a =
[[ 12  13 -20  20  11  16  31  -4   7  10  30   4  13   0  41]
 [ 21   3  -6  19  46   0  14   1  29 -16  15   0   5  19   2]
 [ 19   8 -13   6  25  29   3  13  -5 -10  -8 -12   7  28  33]
 [ -1  -3   0  15  15  20   1   6  -3  -1  -7  16   5   3  26]
 [  7  -1 -11  13  24  15 -10  25 -16  10  14   2   2   3  18]
 [  6   3   6  14  31  23  11  -6  22 -29  -9   9  -8  14  12]
 [  9  17 -16   8  22  35  11  14 -10  -7  36  -8 -21  -4  23]
 [  3   5   8  15  37  22  12  -6  25 -32   9  11 -22   2  -1]
 [ 14  13  -5  14  32  23  24  -8  25 -26  11   0  -7  14  18]
 [ 23   2 -16  16  43  -1  -1  22   4   4  27  -8   7  15   5]
 [ 11   5 -17  23  21   2  22   3   9  13  33   9  14  -3  25]]
a[0][0] -> 12
a[:, 8] -> [7, 29, -5, -3, -16, 22, -10, 25, 25, 4, 9]
a[:, 7] -> [-4, 1, 13, 6, 25, -6, 14, -6, -8, 22, 3]
a[2][10] -> -8
a[9][2] -> -16
a[6][4] -> 22
a[3][3] -> 15
a[3][0] -> -1
a[5] -> [6, 3, 6, 14, 31, 23, 11, -6, 22, -29, -9, 9, -8, 14, 12]
a[10][9] -> 13
a[5][11] -> 9
a[1][5] -> 0
a[:, 13] -> [0, 19, 28, 3, 3, 14, -4, 2, 14, 15, -3]
a[6][7] -> 14
a[10][4] -> 21
a[:, 3] -> [20, 19, 6, 15, 13, 14, 8, 15, 14, 16, 23]
a[7][3] -> 15
a[10][14] -> 25
a[1] -> [21, 3, -6, 19, 46, 0, 14, 1, 29, -16, 15, 0, 5, 19, 2]
a[:, 9] -> [10, -16, -10, -1, 10, -29, -7, -32, -26, 4, 13]
a[6][9] -> -7
a[3][7] -> 6
a[:, 14] -> [41, 2, 33, 26, 18, 12, 23, -1, 18, 5, 25]
a[8][2] -> -5
a[8][4] -> 32
a[6] -> [9, 17, -16, 8, 22, 35, 11, 14, -10, -7, 36, -8, -21, -4, 23]
a[6][10] -> 36
a[9][12] -> 7
a[:, 2] -> [-20, -6, -13, 0, -11, 6, -16, 8, -5, -16, -17]
a[1][0] -> 21
a[9] -> [23, 2, -16, 16, 43, -1, -1, 22, 4, 4, 27, -8, 7, 15, 5]
a[:, 6] -> [31, 14, 3, 1, -10, 11, 11, 12, 24, -1, 22]
a[1][8] -> 29

x =
[[ -49.03  163.93   56.25   13.32   70.56   16.83]
 [-132.25  118.04  -12.38 -107.62   72.65   53.24]
 [  95.27  163.01  101.85  -62.42  126.23   47.61]
 [ -80.66   21.81  134.38    7.77  131.63   31.76]
 [ -37.70 -133.81  143.72   12.20   22.03 -107.84]
 [  15.50  -74.11  -31.32   66.61  -42.00 -126.75]
 [-206.62    9.62  -51.64   -5.37  -83.22   -0.94]
 [  39.78   44.61   17.21   84.11  -28.89 -156.41]
 [ 132.46   36.36  112.95  -55.55   21.88  -90.70]
 [  43.82  223.17  111.53   39.57  222.97   83.80]
 [  26.50 -104.45  178.46  -36.88  -23.00 -163.37]
 [-127.59   97.06   33.27 -112.11  -33.79   65.75]
 [ -17.21   25.43  -13.24   38.25  -63.57  109.79]
 [ -62.80  119.94  104.50  -19.47  165.61   19.45]]
x[-14, -6]: -49.03
x[13, 0]: -62.80
x[-1, -4]: 104.50
x[:, 2]: [56.25, -12.38, 101.85, 134.38, 143.72, -31.32, -51.64, 17.21, 112.95, 111.53, 178.46, 33.27, -13.24, 104.50]
x[:, 5]: [16.83, 53.24, 47.61, 31.76, -107.84, -126.75, -0.94, -156.41, -90.70, 83.80, -163.37, 65.75, 109.79, 19.45]
x[0]: [-49.03, 163.93, 56.25, 13.32, 70.56, 16.83]
x[-6, 1]: 36.36
x[8, -2]: 21.88
x[-4, 4]: -23.00
x[-3, 0]: -127.59
x[-14, 4]: 70.56
x[-12, 3]: -62.42
x[9, -1]: 83.80
x[:, 1]: [163.93, 118.04, 163.01, 21.81, -133.81, -74.11, 9.62, 44.61, 36.36, 223.17, -104.45, 97.06, 25.43, 119.94]
x[-8, -3]: -5.37
x[-5, 3]: 39.57
x[-11, 3]: 7.77
x[-3, 5]: 65.75
x[-13]: [-132.25, 118.04, -12.38, -107.62, 72.65, 53.24]
x[13, -5]: 119.94
x[-11]: [-80.66, 21.81, 134.38, 7.77, 131.63, 31.76]
x[4]: [-37.70, -133.81, 143.72, 12.20, 22.03, -107.84]
x[-3]: [-127.59, 97.06, 33.27, -112.11, -33.79, 65.75]
x[3, -5]: 21.81
x[9, -4]: 111.53
x[6, 1]: 9.62
x[4, 4]: 22.03
x[-4, 2]: 178.46
x[1, 5]: 53.24
x[6, 4]: -83.22
x[-1, 4]: 165.61
x[11, 4]: -33.79
x[-2]: [-17.21, 25.43, -13.24, 38.25, -63.57, 109.79]
x[:, -6]: [-49.03, -132.25, 95.27, -80.66, -37.70, 15.50, -206.62, 39.78, 132.46, 43.82, 26.50, -127.59, -17.21, -62.80]
